Each row below holds a small network's activations on one input, seen along a few directions.
In each table, some parts of the input vary, and every possible input appears once, in random order.
A made-up example of a description, with smaller parts first: one of 5 places around a ring, together with either a single point or one of 11 places around a ring or (one of 2 separate values, together with one of 6 places along a line).
Shared parts are said once, and a part with two or three values counts as separate values.

Table:
R1: [-15  25  -5 -88 -52 -16 -29  31 -64  71   7  62 -36  -9 -82 -40 -18  11
  10]
R2: [  0  -4 -15  17  12   5  14  -1  22 -11 -13 -12   4  13  19   8  -2 -13
 -13]
R3: [  5  -3  19  20  10   1  -5  -8   6 -10   4 -24  11  -3  17   2  13   5
   1]
R4: [  2  -5 -13  12  13   5  13 -11  15 -30  -3   3  -3   6  14  14  -5  -5
   2]
R5: [  7  -5   4   9  16   4   1 -18   3 -33   4  -7  -2   2  10  10   8   5
   8]
R6: [ -2  -8 -11  19   6   3  16   2  23  -3  -6  -9  13   1  22  12  -4 -10
  -9]
R7: [-14  23   0 -82 -58 -19 -25  37 -62  77  18  65 -27 -21 -80 -33 -23  13
  11]
R8: [  1  -6  -9  14   8   3  17  -7  15 -22   5   7   6  -6  18  16  -8  -2
   5]
R9: [  5  -7   8  11  11   2   4 -16   4 -25  11  -4   8 -10  14  13   6   8
  12]
R10: [  3  -3   1  22  14   6   0  -1  15  -2 -15 -29   8  16  15   0  11  -8
 -15]
R11: [  3  -3   6  26   8   4   5   3  15   4  -8 -25  17   4  22   1   8  -5
 -12]
R12: [  5  -3  16  20  13   1 -11 -11   7 -17  -4 -28   1   9  12  -1  14   2
   0]
Changing only one part turns R1 into R7. The same change can be made to R12. Which row results?
Answer: R3
What is each input in this table made of?
Answer: one of 2 separate values, together with either a single point or one of 5 places around a ring
Start at R3 and move only the place on the ring of 5, one step at a time. The first step leads to R11. Which rows follow, in order?
Answer: R6, R8, R9

Table:
R13: [-23   5 -13 -35 -32  -8   2  18  -6  48  -1  30   1 -19 -14 -20 -25  -2
   3]
R14: [ 12 -22 -32  -5  27  16  25 -45   9 -77  10  41  -7 -12  12  46  -9   9
  31]
R15: [ 15  12  10  52  12   9  19  13  24 -17 -16 -24   6  15  44  -2   1 -13
 -19]
R16: [ 24  -3  13  48  14   7  11   4  23   5  -9 -33  25  -2  40  12  18 -11
 -14]
R17: [ -3   5  -7  42  20   3  10  -3  36 -23 -21 -35  -3  32  27  -4   1 -19
 -21]
R18: [ -4  12 -10 -35 -25  -7   8  31 -17  44  15  22  -4 -12 -31  -4 -20  -4
 -14]
R19: [  8  16  13 -36 -19  -2 -30   7 -33  24  -1  21 -23   0 -42 -13  -5   9
   3]
R20: [ -1 -13  23  18  19  -5   6 -42  10 -77  45   9   6 -31  24  29  -2  25
  47]
R21: [-11   1  -5 -25 -26  -9  -8  22 -29  36   5  27  -8  -2 -40 -14  -7   4
   4]
R22: [-11 -18  -9  24  26   4  -4 -10  33 -12 -19 -51  15  30  18  10  16 -14
 -22]
R23: [  8  18   6 -51 -18 -13 -16   6 -38  13   4  19 -38  -2 -33 -25  10   6
   3]
R24: [  2 -24   6  29  19   5  -2  -6  25   3 -13 -48  33   7  31  15  26  -6
 -17]
R25: [-16  11   6 -26 -17   0 -21   5 -35  33   1  24  -3  -3 -35 -31  -4  16
  17]
What is each input in this table made of?
Answer: either one of 2 separate values or one of 5 places around a ring or one of 6 places along a line
Start at R23 and move only the place on the line of 6, one step at a time. The first step leads to R19. Which rows follow, in order?
Answer: R25, R21, R18, R13

Table:
R26: [  5   7  -2  -8   1   1   3 -10 -10 -26   6  22 -18  -3  -5   0  -7   6
  14]
R27: [ -6  -8 -17  24   9   4  20   5  31   1 -12 -17  17   8  27  10  -4 -16
 -17]
R28: [  4   6   0  26  11   6   5   6  16  -2 -17 -28   2  21  17  -5   5 -12
 -21]
R29: [ -8  -9 -20  -6   0   0  18  -9  10 -22  12  31   1 -12   3  20 -19   1
  16]
R30: [-16  26  -6 -74 -56 -15 -27  47 -55  96  -2  49 -23  -4 -77 -43 -19   2
  -8]
R31: [  7   1  13  -3  -3  -2   0  -9 -10 -14  20  16  -1 -21  -1   7  -2  13
  19]
R32: [  0  -1  20 -13   2  -4 -19 -20 -16 -17  17   6  -5 -13  -9  -1   9  18
  25]
R33: [  1  -2  19  21  10   1 -12  -2   5   7 -10 -41  11  10  15 -13  21   0
 -10]
R34: [  2 -11 -10  19  14   6   4  -2  20  -4 -17 -25  10  16  16  11   8 -12
 -16]
R35: [  8   0  13  31   6   3   3  10  13  10  -7 -31  16   5  20  -1   9  -6
 -17]
R36: [  1  -9 -11 -17   6  -1   4 -16  -5 -28  11  18 -10  -6  -7  15  -1   6
  16]
What is each input in this table made of?
Answer: either a single point or (one of 2 separate values, together with one of 5 places along a line)
Change only the choice among 2 separate values in R28. List by row number the other rows that result.
Answer: R26

Table:
R37: [ -8   2 -40  20   5  11  26  19  30  14 -32  -2   5  30  10   3 -19 -29
 -32]
R38: [-11 -11 -15  10  -4   3  10  16  19  36 -15 -11  28   2  15   3  -2 -13
 -18]
R39: [ 14  10  18  -9 -21  -5  -9  32 -24  47  -1 -13  -2  -3 -17 -19  11   1
 -24]
R40: [-11  22  -6 -20  -2   8 -15  23 -41  40 -16  -7 -11  36 -44 -44  10   3
 -20]
R41: [ 16   6  15 -28 -11  -1 -10  -7 -34  -5  23  33 -10 -24 -25   6   2  23
  18]
R42: [ 11 -27  17  41  36   1  -4 -42  15 -75  10 -37  -2   4  26  25  23   7
  26]
R43: [ -9   8  -4 -52  -6 -10 -23  -7 -38 -12  10  27 -38  10 -44 -13   1   6
  27]
R44: [ 14   0  25  46  33   4 -11 -13  32 -18 -17 -75  11  23  43   0  33 -14
 -19]
R45: [ -9 -20 -15 -11  -5  -8  18 -14  13 -16  19  22   6 -28   7  22 -12   4
  17]
R46: [ -2   5  21  -9 -14  -6  -6 -21   2  -9  24  32   6 -42   8   4 -13  22
  29]
R47: [ -7  14  22  25 -12   1   2  28  -4  43  10 -10  31  -9   7 -16  -6   5
  -8]
R48: [  1 -10 -39 -14   0   2  24 -16  29 -44 -14  40 -24   0  14  28 -25 -14
   4]
Changing only one part turns R41 into R39. The same change can be made to R43. Which row results?
Answer: R40
What is each input in this table made of?
Answer: one of 2 separate values, together with either a single point or one of 5 places along a line
Change only the choice among 2 separate values in R48. List by row number the other rows that result.
Answer: R37

Table:
R49: [ -1  16 -12 -64 -33   3 -22  26 -67  67   8  61 -15 -14 -76 -18 -18   7
  18]
R50: [ -3 -13 -40  16  27   9  37 -19  34 -60  -1  22   4   7  32  40  -9 -14
   1]
R51: [-39  13  -2 -56 -51 -22 -21  39 -47  59  18  40 -27   2 -77 -42 -37  11
  19]
R52: [  8  -4 -16  31  27  12  -1  -5  34 -10 -49 -58  -6  53  22  -6  16 -26
 -33]
R53: [ 11  -8  23  12  37   9 -14 -47  -1 -76  13 -21 -10   4  14  12  25  26
  12]
R54: [ 12   7  32  44  34   6 -22 -13  15 -12 -15 -73  14  31  24 -11  43  -1
 -24]
R55: [ -1  12   1 -81 -51 -24 -22  38 -51  69  22  42 -27 -19 -74 -12 -10   4
  -3]
R56: [-23  16  -9 -88 -46 -20 -20  20 -51  69   7  45 -25 -21 -56 -46  -8   9
  12]
R57: [ -2 -21   1  63   5   6  27   4  54  11 -10 -33  52 -11  53  19  -2  -7
 -25]
R58: [ 18 -16  32  34  21   3   7 -29  10 -57  29 -17  12 -31  45  26   5  13
  44]
R59: [  2 -15  -7  34  17   3  31 -30  40 -47  24  16  35 -28  37  49 -13   5
  25]
R60: [ -4 -14 -30  35  13  15  29  12  53  -1 -43 -25  26  31  49  14   0 -22
 -44]
R61: [ 12 -15  40  72  11  -2   7   9  16  -2   1 -65  38  -7  48   0  27  -2
  -6]
R62: [  7 -10 -24   1  39  15  -7 -48  22 -72 -20   6 -36  18  20  18   7  -8
   1]
R63: [  4  51  10 -52 -49 -14  -9  44 -59  62  16  58 -35 -16 -62 -43 -27   3
   2]
What is each input in this table made of?
Answer: either one of 5 separate values or (one of 2 separate values, together with one of 5 places around a ring)
Change only the place on the ring of 5 in R50. List by row number the other rows that result.
Answer: R53, R58, R59, R62
